A small network was shown many inputs. Here are its activations along a few directions, one row for each input.
In each table, some parts of the input vary, and every possible input appears once, in random order.
A made-up example of a description, with smaller parts first: one of 2 separate values, together with either a single point or one of 9 places along a line or (one of 6 places along a line, together with one of 8 places around a ring).
Shared parts are said once, and a part with two or three values counts as separate values.
(in the rows, 128 means zero)

Other details of the inputs vary at random and push rows far along three fixed directions, the same in every table; ignore that.

A family of inputs:
x1: [ 96  91 167 146  78 126 112  84 119 164 104]
x2: [ 77 148 124 130 158 102 142 149 112 143 179]
x3: [ 95  99 146 147 122 119 105 105  99 192 123]
x4: [ 97 158 127 102 150 104 133 149 118 129 173]
x5: [ 97 168 117 138  85 115 155 163 132  79 160]
x6: [166 130  97 116 190 158 118 133 137 153  80]
x7: [ 62 168 110 136 100 109 143 165 113  65 148]
x8: [172 101 111 140  76 133 144 116 141 131 110]
x9: [188  89 108 137  98 153 154 123 140  88 101]
x10: [129  93 147 151  76 112 143 123 111 139 141]
x11: [117 107 124 145  67 102 167 154 106  67 153]
x12: [165 165 107  93 232 176 110 129 144 152 133]
x13: [120 117 145 130 204 136  86 126 137 198 129]
x14: [156  82 120 162  64 102 137 106 135  95 104]
x15: [105 120 148 149  89 110 126 124 139  95 128]
x16: [117  98 187 134 104 121 126  75 133 206 119]
x17: [179  98  87 111  75 137 130 122 151  51  87]
x18: [116 160 107 121  89 108 145 164 113  78 167]
x19: [106  86 163 142  68 108 101  74  88 177 116]
x20: [126 123 133 128  61 100 150 139 105  84 156]
x21: [ 84 136 101 130 134 119 125 161 114 105 146]
x22: [ 77 177 144 138 162 116 123 148 104 140 140]
x23: [172 157 111  96 181 160 110 138 145 161 123]
x24: [127  74 135 167  39  97 155  79 116 123 137]
x25: [100 138 119 132  84 100 129 132  88  95 137]
x26: [139 146 128 112 158 138 148 123 155 131 117]
x27: [160 141 110 117 150 157 134 129 148 113  70]
x28: [114 116 160 142 125 101  94  98 109 164 140]
x29: [153 109 137 125 109 140 131 112 116 116 131]
x30: [ 90 162 127 145 123 102 134 156 133  74 151]
x31: [161 116  99 104 127 141 113 135 153  83 108]
x32: [173 134 132 118 137 164 135 125 160 148  92]
x33: [101 122 158 148 109 118 138  91 129 151 143]
x34: [ 76 182 136 120 199 106 100 160  91 148 170]
x35: [174 107 144 134 116 166 142 105 149 121  93]
x36: [185 115  95 133 130 134 141 125 136 112  74]
x37: [109 106 161 145 118 123 116 112 107 210 148]
x38: [189 109  97 128 145 167 142 114 151 117 105]
x39: [188 135  79  97 175 149 151 155 174 106 105]
x40: [ 93 164 165 117 192 143 122 154 122 174 155]
x41: [ 92 165 114 114 165 108 108 168 124  89 170]
x42: [ 83 171 135 129 127 115 143 159 132 118 169]
x43: [173 126  82  99 129 149 125 134 147  72  87]
x44: [ 90 181 105 122 138  93 134 170  90  77 158]
x45: [ 96 171 112 112 164 114 133 144 115 113 181]
x46: [117 109 126 120 185 148  95 130 134 182 117]
x47: [132 122 163 128 137 145 134 123 133 143 120]
x48: [146 156 101 110 194 148 126 165 151 149 142]
x49: [167 104  91 117 149 151 119 141 164 105  95]
x50: [141 107 131 146 134 119 123 121 119 151 106]
x51: [ 96 138 141 151  92 128 148 116 120 100 158]
x52: [126  90 163 138 111 145  99  86 148 171  97]
x53: [103 114 158 126 154 149  96 108 139 181 109]
x54: [142 120 150 110 145 136 121 126 113 143 138]
x55: [178 137  88  97 125 127 158 132 149  68 115]
x56: [151 123 140 116 122 129 116 110 132 163 134]
x57: [113 111 185 155 122 120 108  89 112 190 104]
Each input here is: one of 3 separate values, together with either one of 9 places around a ring or one of 10 places around a ring.
Changing only the choice among 3 separate values turns x10 into x40. The same change can be made to x36. Which row results?
Answer: x22
A walk changes only the place on the ring of 10. It starts at x20 and steps to x54. List the rest of the walk in order.
Answer: x29, x12, x45, x55, x4, x56, x23, x18
Which other rows does x41 become when the choice among 3 separate values takes its other values? List them by row number.
Answer: x13, x15

A family of inputs:
x58: [142 143  73 123 120 130 152 179 155   9 121]
x59: [138  88 124 143  84 109 132 111 141  89 101]
x60: [129 161  81 106 117 117 157 180 132  28 116]
x61: [168  94 139 124  64 126 146 106 133 114 125]
x62: [207 133 114  85 213 174 116 132 159 161 106]
x63: [143  83 117 145  78 114 136  96 146 108  99]
x64: [ 90 128 126 135 117 111 141 140 106 135 185]
x65: [180 125 107 104 204 170 117 141 143 148  70]
x66: [ 72 193 111 129 144 114 162 198 135  67 177]
x67: [168 108 127 127 160 165 106 126 145 142  90]
x68: [ 77 120 163 145 101  99 118 123  79 151 143]
x69: [155  91 142 134  64 130 152 112 141 119 121]
x70: [175 115 114 109 192 150 105 122 166 153  81]
x71: [ 93 169  93 117 135 108 155 194 116  66 198]
x72: [ 79 119 151 145 151 126 111 121  92 187 134]
x73: [152 115 141 145  71 117 152 112 139 104 110]
x74: [ 69 154 134 129 103 103 119 131  91 129 154]
x75: [ 90 104 167 160  95  84 129 105  91 182 165]
x76: [ 86 148 149 118 161 129  79 115 111 197 146]
x77: [148  92 131 131  92 125 133 107 126 132  80]
x78: [187 150 125 109 186 170 130 112 167 150  89]
x79: [142 103 134 127  70 120 138  90 118 112  87]
x80: [193 129 126  91 178 174 123 108 157 159 107]
x81: [ 69 130 146 139 119  90 114 132 108 113 157]
x82: [169 119 159 128 127 158 132  82 155 165  90]
x83: [ 73 132 150 139  99  95 100 108 103 152 160]
x84: [156  97 144 155  65 120 152 103 143 123 103]
x85: [ 76 130 152 137  97 100  98 123 100 160 156]
x86: [ 68 174 120 141 131 118 158 170 130  95 172]
x87: [115 136 143 116 200 130 108 137 113 201 166]
x88: [164 115 120 114 141 161 145 125 159 136 114]
x89: [146  88 130 135  76 124 123 102 123 147  85]
x90: [153  87 163 135  48 129 145  74 129 136 119]
x91: [ 88 126 155 164 104 100 134 114  98 172 158]
x92: [168 109 128 134  92 118 143  89 124 129 112]
x93: [149  97 134 139  69 124 137  93 109 110  89]
x94: [150 151  80 122 109 137 143 178 140  11 121]
x95: [156  76 140 135  76 136 144  90 136 151 123]
x96: [146 137  96 128  95 140 173 151 161  58 127]
x97: [153 102 129 155  71 129 159 101 147 117 104]
x98: [198 133  96 109 213 165 132 127 160 162  94]
x99: [ 70 119 167 147 108 109 106 101  96 145 153]
x100: [ 96 155 147 123 195 146  91 131 100 175 141]
x101: [ 61 179  83 122 140 110 141 190 110  76 167]
x102: [ 60 103 154 159 112  97 115 107 107 150 152]
x103: [173 101 131 142  73 107 148 103 124 112 113]
x104: [ 78 117 155 141 175 135  96 117 117 184 144]
x105: [109 166 127 104 180 132 123 144 111 149 179]
x106: [161  94 141 158  66 110 146 102 125 136 106]
x107: [143  86 121 142  73 131 114  94 135 147  98]
x108: [171 127 117 110 164 144  99 124 157 142  92]
x109: [148  91 135 134  75 105 126  98 137 107 100]
x110: [ 94 150 165 148 125 103 124 108  92 180 161]
x111: [ 72 130 157 135 124  97 104 102 106 159 151]
x112: [151  83 139 150  91 135 116 108 116 134  93]
x113: [105 165 145 113 200 146 123 159 142 168 155]
x114: [153 121 136 127  75 136 155 105 145  97 117]
x115: [ 90 169  80 121 148 107 157 187 113  69 199]
x116: [151 158  68 106  98 123 151 175 138  26 107]
x117: [ 87 137 139 131 163 115  92 139 121 174 151]
x118: [116 181 137  90 234 156 114 172 142 162 164]
x119: [ 97 138 162 130 187 140  85 131  99 191 138]
x120: [145 146  54 123 106 123 149 169 160  25 120]
x121: [ 79 141 183 146 116 112 128 122 113 168 159]
x122: [ 93 202 101 129 149  98 153 196 111  66 181]
x123: [205 140 105  86 213 171 117 118 151 159 105]
x124: [144 152  74 115 114 119 152 151 150   7 114]
x125: [171 123 108 121 196 184 103 133 154 145  86]
x126: [ 75 111 151 158 124 124 107 121  92 166 146]
x127: [162 107 120 120 133 144 101 117 149 161  89]
x128: [ 83 147 132 118 195 136 110 141 113 181 131]
x129: [149  87 139 139  76 123 125 102 133  95  98]
x130: [ 80 198 113 114 140 114 158 199 130  56 188]
x131: [180 132 122 108 192 183  96 116 147 146  83]
x132: [ 91 113 161 137 101 108 132 126 105 162 177]
x133: [203 157  87  78 236 168 124 159 159 128 113]
Changing only one part turns x67 into x131. The same change can be made to x70. Which row results?
Answer: x111
What do these inputs look like to the network?
Answer: one of 4 places along a line, together with either one of 9 places around a ring or one of 10 places around a ring
A walk changes only the place on the ring of 9. It starts at x86 and steps to x97. List the rest of the walk in order.
Answer: x91, x98, x115, x64, x95, x88, x96
Which other rows does x125 become when the place on the ring of 10 takes its other values? List them by row number.
Answer: x63, x72, x101, x102, x104, x107, x120, x126, x128

A family of inputs:
x134: [126 116 173 126 150 127 100  95 102 223 145]
x135: [139 141 104 116 152 141 117 136 144 115  98]
x136: [144 101 124 136  80 114 147 121 132 120 135]
x137: [ 97 157 118 115 175 132 105 148 131 126 132]
x138: [ 97 119 126 136 103 109 131 143 103 119 159]
x139: [139 133 120 118 161 153 122 143 149 109 116]
x140: [103 122 122 142 105 110 131 140 100 119 158]
x141: [142 142 122 118 165 146 133 140 161 118 128]
x142: [106 121 127 140 105 105 144 128 116 121 167]
x143: [137 113 123 143  85 111 131 117 122  98  97]
x144: [ 97 162 120 121 177 126 111 151 121 129 128]
x145: [ 99 122 124 139 109 111 130 141 104 114 160]
x146: [104 163 122 120 175 136 135 156 142 138 147]
x147: [195 114 114 108 136 152 132 105 145 127 104]
x148: [ 96 141 151 131  97 115 131 126 117 120 156]
x149: [154  74 190 153 120 138 114  55 129 239  90]
x150: [ 86 129 140 142 103 120 125 138 118 116 146]
x151: [102 140 150 126 105 114 132 131 121 105 156]
x152: [129 115 122 141  85 132 139 127 133 103 112]
x153: [145 138 121 119 160 150 131 136 162 133 120]
x154: [183 132 121 109 131 159 137 112 157 123  89]
x155: [122 108 178 123 143 127  99  93 104 230 144]
x156: [148 132  97 107 160 132 113 145 133 122 114]
x157: [146 143 118 124 158 144 144 138 151 127 114]
x158: [138 108 130 149  88 123 143 121 122 105 105]
x159: [111 154 106 117 182 122 105 154 113 137 147]
x160: [162  86 124 133  72 127 125  94 146  89  82]
x161: [142 104 104 131  93 111 129 119 120  92 117]
x162: [156 136 105 118 162 139 137 141 143 133 132]
x163: [129 114 125 144  85 127 146 127 125  96 109]
x164: [152 152 122 111 154 146 141 133 140 119 112]
x165: [ 70 163 157 142 117  97 135 142  91 133 176]
What do these inputs look like to the network?
Answer: one of 4 places along a line, together with either one of 3 separate values or one of 5 places along a line
Changing only the place on the line of 4 turns x141 into x151. The same change can be made to x136. Which row results?
Answer: x155
Which other rows does x158 become when the place on the line of 4 takes its other values? List them by row number.
Answer: x143, x149, x165
Which other rows does x147 become when the choice among 3 separate values takes its other values? List them by row number.
Answer: x134, x155
List by row number the other rows that have the place on the line of 4 in common with x152.
Answer: x138, x139, x140, x145, x150, x158, x163

A family of inputs:
x166: [223 124 106  86 184 191 124 142 156 152  98]
x167: [107 131 155 157  90 105 156 105 123 155 151]
x168: [ 60 137 162 154 129 144 133 132 105 136 159]
x169: [173 115  86  93 187 158 101 124 181 120  59]
x170: [165  78  92 142  44 110 141 119 130  40 122]
x171: [ 86 163 160  97 213 133 125 141 139 204 187]
x172: [131 107 106 155  76  95 141 132  97  98 131]
x173: [203 124 142  85 118 153 112  77 154 104  62]
x174: [124  90 193 141 179 165 106  78 146 202 103]
x175: [189 108  87 145  73 104 162 140 127  54 121]
x176: [ 98 196  74 125 123 117 176 180 159  19 191]
x177: [ 54 133 119 134 133  89 104 142 102 118 175]
x178: [ 91 102 179 179  81 114 154  99 109 148 120]
x179: [119  75 193 139 124 155  90  84 139 236  68]
x180: [ 70 146 129 110 219 136  80 144  97 212 142]
x181: [ 81 124 140 134 127  95 111 139 101 136 203]
x182: [204 116 117 101 118 175 159 120 163 139  99]
x183: [154 171  93  88 203 146 132 181 160 102 168]
x184: [186  86 107 135 119 133 120  96 149 127  40]
x185: [129 154 126 118 198 159  90 164 178 131 104]
x186: [173 136 110 134 148 152 126 152 176 105  59]
x187: [121  77 143 148  84 120 110  99  82 156 132]
x188: [130 119 194 137  54  89 114  58  85 159 100]
x189: [102 111 109 161  75  85 138 127  96 101 129]
x190: [110 223  89  94 109 111 141 173 104   7 152]
x191: [101 108 164 156  57 124 149  82 112 170 146]
x192: [ 63 194 120 129 127  84 183 186 109  93 209]
x193: [174 139  51  99 164 168 117 147 167  82  66]
x194: [ 88 179 153 109 247 122 112 170 103 208 196]
x195: [130  75 141 154  36 109 135 105  90 125 146]
What do these inputs look like to the network?
Answer: one of 3 separate values, together with either a single point or one of 9 places around a ring
Changing only the choice among 3 separate values turns x178 into x168. The same change can be made to x188. Which row results?
Answer: x190
